Each row below holds a small network's activations on one input, seen along a few directions.
Each table varies a few parts of the input and shows all the possible inputs, shuffled.
A made-up example of a description, with smaller parts first: one of 3 separate values, together with either a single point or one of 9 places around a ring or (one of 4 places along a line, together with one of 8 places around a ring).
Shared parts are said once, and a part with two or three values counts as separate values.
In the rows, 128 means zero.

Other details of the inputs vary at random and push rows far along two fixed directions, the same in every table; ignore that.
These rows show it; all are for the same input, with only those details redrawn:
[130, 129, 130, 119, 140, 135, 129, 131, 137, 137, 118, 135, 135]
[111, 184,  86, 101, 116, 148, 198, 109,   4, 212, 125, 121,  61]
[130, 129, 130, 119, 140, 135, 129, 132, 137, 137, 118, 135, 135]
[183, 112, 105, 124,  67,  90, 171,  64, 181,  78,  65, 187,  24]

A family of inputs:
r1: [109, 114, 117, 144, 148, 136, 140, 125, 130, 118, 133, 134, 133]
r2: [135, 102, 120, 134, 141, 149, 101, 127, 124, 133, 158, 145, 112]
r3: [141, 106, 132, 144, 108, 143,  97, 133, 116, 133, 160, 141, 125]
r4: [120, 123, 139, 131, 148, 114, 120, 117, 135, 148, 122, 134, 130]
r5: [125, 129, 115, 145, 108, 136, 132, 136, 133, 122, 134, 119, 146]
r6: [130, 129, 130, 119, 140, 135, 129, 131, 136, 136, 118, 135, 135]
r7: [125, 127, 150, 140, 115, 108, 116, 123, 126, 148, 123, 131, 143]
r8: [132, 140, 107, 140, 104, 135, 125, 127, 138, 115, 136, 120, 147]
r9: [125, 129, 122, 126, 129, 128, 131, 142, 131, 106, 138, 100, 127]
r10: [120, 124, 104, 136, 141, 141, 136, 130, 141, 122, 132, 122, 134]
r11: [141, 145, 133, 123, 102, 129, 118, 128, 133, 129, 122, 134, 148]
r12: [121, 120, 143, 128, 147, 130, 133, 127, 125, 132, 118, 147, 134]
r13: [116, 119, 127, 153, 112, 128, 138, 129, 120, 117, 132, 132, 141]
r14: [134, 134, 148, 109, 127, 122, 124, 144, 127, 120, 123, 113, 128]
r15: [133, 142, 122, 114, 138, 137, 121, 125, 138, 133, 122, 135, 138]
r16: [140, 107, 138, 124, 129, 135,  96, 140, 114, 117, 164, 123, 105]
r17: [110, 118, 112, 147, 150, 119, 127, 116, 139, 134, 136, 122, 129]
r18: [129, 142, 114, 121, 128, 129, 124, 136, 133, 103, 142,  99, 131]
r19: [116, 122, 129, 137, 137, 105, 123, 128, 129, 118, 142, 100, 123]
r20: [126, 124, 155, 137, 114, 125, 129, 132, 117, 132, 120, 143, 148]
r21: [115, 119, 135, 133, 136, 121, 135, 138, 120, 102, 138, 112, 127]
r22: [124, 137,  97, 131, 140, 143, 129, 123, 143, 119, 137, 121, 137]
r23: [115, 122, 124, 157, 116, 114, 122, 122, 130, 133, 137, 118, 142]
r24: [126, 127, 156, 120, 136, 100, 116, 129, 125, 132, 127, 112, 124]
r25: [138, 147, 140, 103, 126, 123, 116, 137, 128, 117, 127, 112, 131]
r26: [134, 133, 142, 128, 106, 131, 125, 137, 128, 136, 120, 131, 147]
r27: [127, 125, 160, 117, 132, 115, 131, 136, 115, 115, 122, 126, 123]
Changing only one part turns r9 into r5. The same change can be made to r21. Which row results?
Answer: r13
What is each input in this table made of?
Answer: one of 3 separate values, together with either a single point or (one of 2 separate values, together with one of 4 places along a line)
List by row number the other rows that have the choice among 3 separate values in common with r4.
Answer: r1, r2, r6, r10, r12, r15, r17, r22
Change only the choice among 2 separate values in r18. List by row number the other rows that result.
Answer: r25

A family of inputs:
r28: [129, 153, 121, 114, 107, 126, 158, 118,  73, 154, 122, 126,  91]
r29: [152, 109, 132, 126, 118, 113, 127, 112, 173,  92, 106, 152, 103]
r30: [147, 110, 123, 140, 109, 116, 131, 106, 177,  98, 104, 158, 116]
r31: [110, 130, 117, 134, 141, 141, 121, 140,  95, 139, 162, 105, 131]
r32: [116, 137, 128, 120, 148, 142, 125, 138, 101, 158, 140, 121, 138]
r33: [115, 145, 141, 117, 138, 129, 129, 142,  97, 151, 133, 109, 143]
r34: [113, 132, 130, 126, 147, 142, 127, 137,  98, 159, 140, 125, 139]
r35: [140, 118, 101, 145, 101, 118, 139, 107, 147,  95, 128, 133,  97]
r36: [141, 130, 115, 127, 113, 113, 148, 107, 153, 107, 102, 141, 102]
r37: [121,  84, 174, 151, 163, 132,  46, 178, 211,  76, 162, 105, 229]
r38: [145, 126, 113, 130, 107, 120, 142, 105, 152, 114, 106, 149, 103]
r39: [113, 146, 120, 121, 144, 146, 137, 140, 106, 151, 132, 116, 148]
r40: [119, 142, 138, 121, 132, 136, 123, 141,  96, 157, 138, 117, 144]
r41: [112, 140, 131, 116, 153, 136, 131, 140, 102, 152, 135, 112, 137]
r42: [147, 118, 135, 133,  98, 110, 135, 108, 139, 115, 109, 151,  99]
Changing only one part turns r28 into r39. The same change can be made to r33. Which row results?
Answer: r36
What is each input in this table made of?
Answer: one of 3 separate values, together with either a single point or one of 4 places along a line
Change only the choice among 3 separate values in r37. List by row number the other rows that result.
Answer: r31, r35

A family of inputs:
r43: [135, 135, 118, 125, 124, 121, 136, 117, 142, 119, 117, 129, 117]
r44: [122, 124, 140, 129, 137, 137, 114, 137, 128, 140, 136, 125, 146]
r45: [132, 128, 132, 128, 120, 117, 138, 123, 132, 112, 117, 128, 115]
r46: [115, 131, 131, 129, 138, 134, 126, 141, 130, 132, 127, 122, 155]
r47: [124, 126, 129, 124, 152, 141, 119, 138, 132, 138, 133, 126, 144]
r48: [140, 121, 130, 131, 117, 127, 126, 121, 134, 127, 121, 141, 111]
r49: [118, 168,  99, 108, 104, 132, 178, 114,  33, 181, 133, 114,  72]
r50: [130, 121, 134, 130, 125, 117, 135, 120, 132, 117, 120, 134, 111]
r51: [114, 125, 133, 132, 144, 134, 124, 138, 129, 137, 129, 128, 150]
r52: [136, 126, 127, 132, 119, 119, 130, 114, 133, 124, 122, 141, 118]
r53: [138, 129, 128, 126, 113, 124, 135, 119, 134, 119, 121, 138, 121]
r54: [133, 130, 120, 127, 125, 123, 143, 120, 142, 119, 113, 130, 118]
r55: [135, 122, 123, 127, 123, 129, 130, 120, 135, 124, 118, 145, 113]
r56: [123, 122, 139, 123, 141, 131, 115, 140, 126, 137, 138, 122, 144]
r57: [122, 133, 129, 121, 144, 139, 124, 138, 134, 133, 132, 118, 149]
r58: [131, 133, 121, 127, 116, 121, 133, 118, 138, 119, 116, 135, 120]
r59: [123, 124, 141, 124, 146, 135, 114, 141, 123, 131, 138, 124, 140]
r60: [137, 122, 129, 129, 119, 124, 132, 116, 133, 124, 123, 144, 117]
r61: [117, 122, 128, 137, 138, 134, 114, 140, 122, 118, 152, 110, 141]
r62: [118, 129, 140, 127, 145, 128, 114, 136, 125, 130, 137, 119, 143]
r63: [120, 124, 138, 134, 141, 132, 123, 137, 125, 137, 133, 128, 152]
r64: [126, 131, 137, 127, 133, 139, 115, 143, 128, 136, 134, 121, 149]
r65: [138, 128, 131, 123, 119, 123, 131, 125, 131, 113, 122, 132, 111]
r66: [141, 122, 128, 130, 120, 126, 130, 119, 131, 124, 122, 146, 115]
r67: [120, 130, 138, 132, 133, 133, 123, 141, 129, 136, 129, 117, 152]
r68: [135, 125, 129, 127, 116, 115, 137, 125, 135, 119, 117, 128, 117]
r69: [123, 131, 138, 127, 131, 137, 117, 140, 129, 136, 134, 119, 150]
r70: [126, 122, 137, 124, 142, 133, 113, 143, 125, 137, 137, 124, 142]
r71: [135, 128, 127, 132, 115, 120, 140, 120, 134, 119, 116, 136, 123]
r72: [125, 133, 127, 122, 146, 141, 122, 142, 133, 133, 131, 120, 148]
r73: [116, 129, 131, 129, 143, 133, 116, 135, 129, 137, 132, 127, 150]
r74: [119, 122, 126, 142, 131, 138, 113, 139, 126, 128, 150, 114, 145]
r75: [118, 126, 130, 129, 152, 135, 127, 137, 133, 137, 130, 122, 147]
r76: [134, 120, 115, 142, 112, 125, 130, 118, 131, 112, 137, 132, 116]
r77: [133, 121, 131, 136, 118, 121, 134, 119, 135, 127, 118, 137, 115]
r78: [134, 128, 120, 127, 130, 122, 134, 114, 141, 124, 119, 135, 113]
r79: [135, 124, 128, 127, 120, 113, 127, 119, 134, 123, 123, 133, 112]
r80: [135, 128, 132, 122, 118, 121, 133, 122, 132, 112, 122, 130, 112]
r81: [134, 132, 130, 125, 119, 115, 131, 120, 132, 112, 121, 127, 114]
r82: [141, 126, 128, 122, 116, 121, 130, 127, 134, 119, 121, 132, 113]
r83: [119, 122, 139, 129, 142, 127, 121, 141, 127, 137, 134, 120, 146]
r84: [129, 120, 110, 140, 115, 127, 131, 119, 135, 112, 133, 132, 114]
r85: [136, 129, 121, 125, 117, 128, 133, 123, 136, 120, 117, 140, 117]
r86: [104, 177, 104, 115, 125, 144, 165, 127,  25, 194, 145, 105, 114]
r87: [135, 126, 129, 133, 117, 119, 127, 116, 135, 127, 121, 136, 114]
r88: [121, 127, 130, 123, 150, 139, 121, 135, 133, 137, 134, 124, 145]
r89: [137, 130, 127, 125, 115, 113, 130, 121, 135, 119, 121, 127, 116]
r90: [118, 132, 131, 123, 137, 138, 121, 140, 130, 133, 131, 124, 152]
r91: [134, 117, 116, 137, 113, 120, 128, 122, 132, 112, 138, 124, 109]
r92: [120, 124, 142, 124, 145, 133, 116, 138, 124, 130, 138, 122, 142]
r93: [131, 122, 124, 127, 121, 127, 132, 117, 136, 124, 119, 144, 115]
r94: [142, 129, 126, 127, 114, 126, 133, 122, 133, 119, 121, 140, 119]
r95: [132, 122, 107, 137, 123, 128, 134, 118, 139, 112, 134, 126, 111]
r96: [122, 135, 136, 130, 132, 131, 115, 138, 129, 135, 133, 116, 152]
Changing only one part turns r78 into r52. The same change can be made to r75. Which row results?
Answer: r63
What is each input in this table made of?
Answer: one of 6 places along a line, together with either a single point or (one of 2 separate values, together with one of 4 places along a line)
Change only the place on the line of 6 in r58. List by row number the other rows that result.
Answer: r43, r81, r86, r89, r96
Change only the choice among 2 separate values in r49. List by row number the other rows that result.
Answer: r56
List by row number the other rows that have the place on the line of 6 in common with r58.
Answer: r46, r51, r55, r73, r84, r85, r90, r93
Change only the place on the line of 4 in r92. List by row number the other rows that result.
Answer: r50, r59, r62
